A small network was trained on made-up records. Each row is its average activation on records with the value named, seen along a few directions.
Values that are neighbours, or in one group, have similar rows; names and order tell nothing.
In the rows, 500 means zero.
Random noise pushes rows far along 7 fixed directions. That doesn't count. These rows show it; they differ only by the noise:
[277, 696, 405, 567, 307, 352, 501, 487, 556, 478, 505, 507, 574, 509, 390,
 534, 526, 138, 718]
[372, 302, 382, 635, 646, 532, 643, 537, 345, 594, 491, 525, 289, 474, 372,
 594, 397, 521, 400]
[542, 413, 525, 422, 561, 605, 441, 507, 527, 547, 496, 470, 378, 546, 488,
 504, 473, 647, 437]
[466, 464, 496, 615, 592, 440, 501, 582, 339, 396, 531, 498, 422, 589, 597,
 631, 384, 678, 438]
[483, 473, 333, 537, 648, 427, 593, 419, 384, 510, 521, 273, 355, 493, 436,
 455, 439, 460, 433]
[508, 621, 504, 518, 602, 568, 542, 429, 544, 446, 541, 518, 513, 607, 611,
 491, 429, 401, 555]
[347, 497, 419, 447, 315, 354, 353, 600, 561, 543, 463, 384, 393, 525, 311,
 572, 539, 480, 593]
[495, 596, 496, 524, 423, 467, 491, 390, 365, 465, 526, 495, 655, 453, 488,
 508, 568, 424, 471]
[477, 477, 537, 338, 290, 396, 178, 650, 582, 512, 456, 384, 438, 608, 386,
 634, 582, 765, 516]


Values of Mefo:
v6: [597, 396, 430, 569, 714, 602, 675, 552, 519, 603, 487, 536, 380, 539, 550,
 592, 447, 571, 367]
v3: [481, 557, 542, 457, 375, 469, 392, 443, 477, 515, 467, 513, 650, 556, 431,
 608, 606, 529, 478]
v5: [399, 407, 445, 600, 507, 362, 588, 718, 566, 471, 505, 575, 434, 474, 464,
 547, 418, 459, 630]
v9: [492, 583, 508, 618, 746, 608, 570, 420, 521, 480, 500, 709, 674, 643, 635,
 543, 460, 358, 565]
v2: [443, 366, 489, 683, 671, 333, 645, 638, 319, 357, 529, 490, 430, 431, 623,
 476, 360, 608, 471]
v7: [516, 418, 527, 521, 380, 401, 544, 670, 525, 465, 498, 554, 471, 336, 571,
 485, 496, 582, 536]
v1: [588, 451, 631, 552, 642, 816, 606, 452, 502, 616, 471, 830, 523, 587, 548,
 590, 455, 525, 399]
v8: [469, 657, 656, 474,  82, 365, 337, 673, 629, 407, 464, 580, 665, 465, 498,
 562, 601, 504, 618]
v4: [495, 520, 490, 500, 583, 532, 406, 419, 503, 560, 478, 583, 663, 677, 433,
 662, 584, 549, 447]
Mefo is arranged as a ring.
Name the neighbours of v6, in listed order.
> v7, v8
Name the neighbours of v2, in listed order.
> v5, v9

Values of Zofu:
s1: [762, 416, 542, 420, 760, 726, 589, 518, 655, 527, 508, 373, 287, 512, 662,
 326, 405, 656, 394]
s4: [468, 636, 611, 372, 387, 611, 348, 410, 629, 608, 488, 595, 703, 673, 422,
 605, 607, 408, 600]
s7: [542, 406, 378, 474, 579, 489, 507, 429, 333, 641, 492, 289, 455, 565, 310,
 640, 543, 597, 331]
s6: [510, 540, 494, 485, 699, 610, 422, 420, 474, 557, 482, 576, 630, 749, 494,
 703, 544, 591, 404]
s2: [659, 376, 576, 506, 688, 614, 539, 560, 381, 464, 526, 590, 575, 428, 656,
 521, 498, 774, 312]
s8: [574, 268, 696, 478, 603, 742, 527, 594, 662, 446, 518, 793, 358, 426, 720,
 355, 345, 706, 515]
s5: [539, 467, 530, 399, 376, 591, 488, 394, 617, 598, 456, 460, 399, 474, 365,
 424, 545, 437, 448]
s9: [608, 613, 436, 284, 848, 687, 356, 400, 837, 624, 462, 455, 416, 938, 459,
 594, 470, 548, 559]
s3: [498, 526, 342, 553, 641, 442, 579, 604, 591, 572, 480, 478, 391, 632, 469,
 656, 475, 485, 517]
Zofu is arranged as a ring.
Name the neighbours of s7, in listed order.
> s4, s5
Name the neighbours of s8, in listed order.
> s2, s9
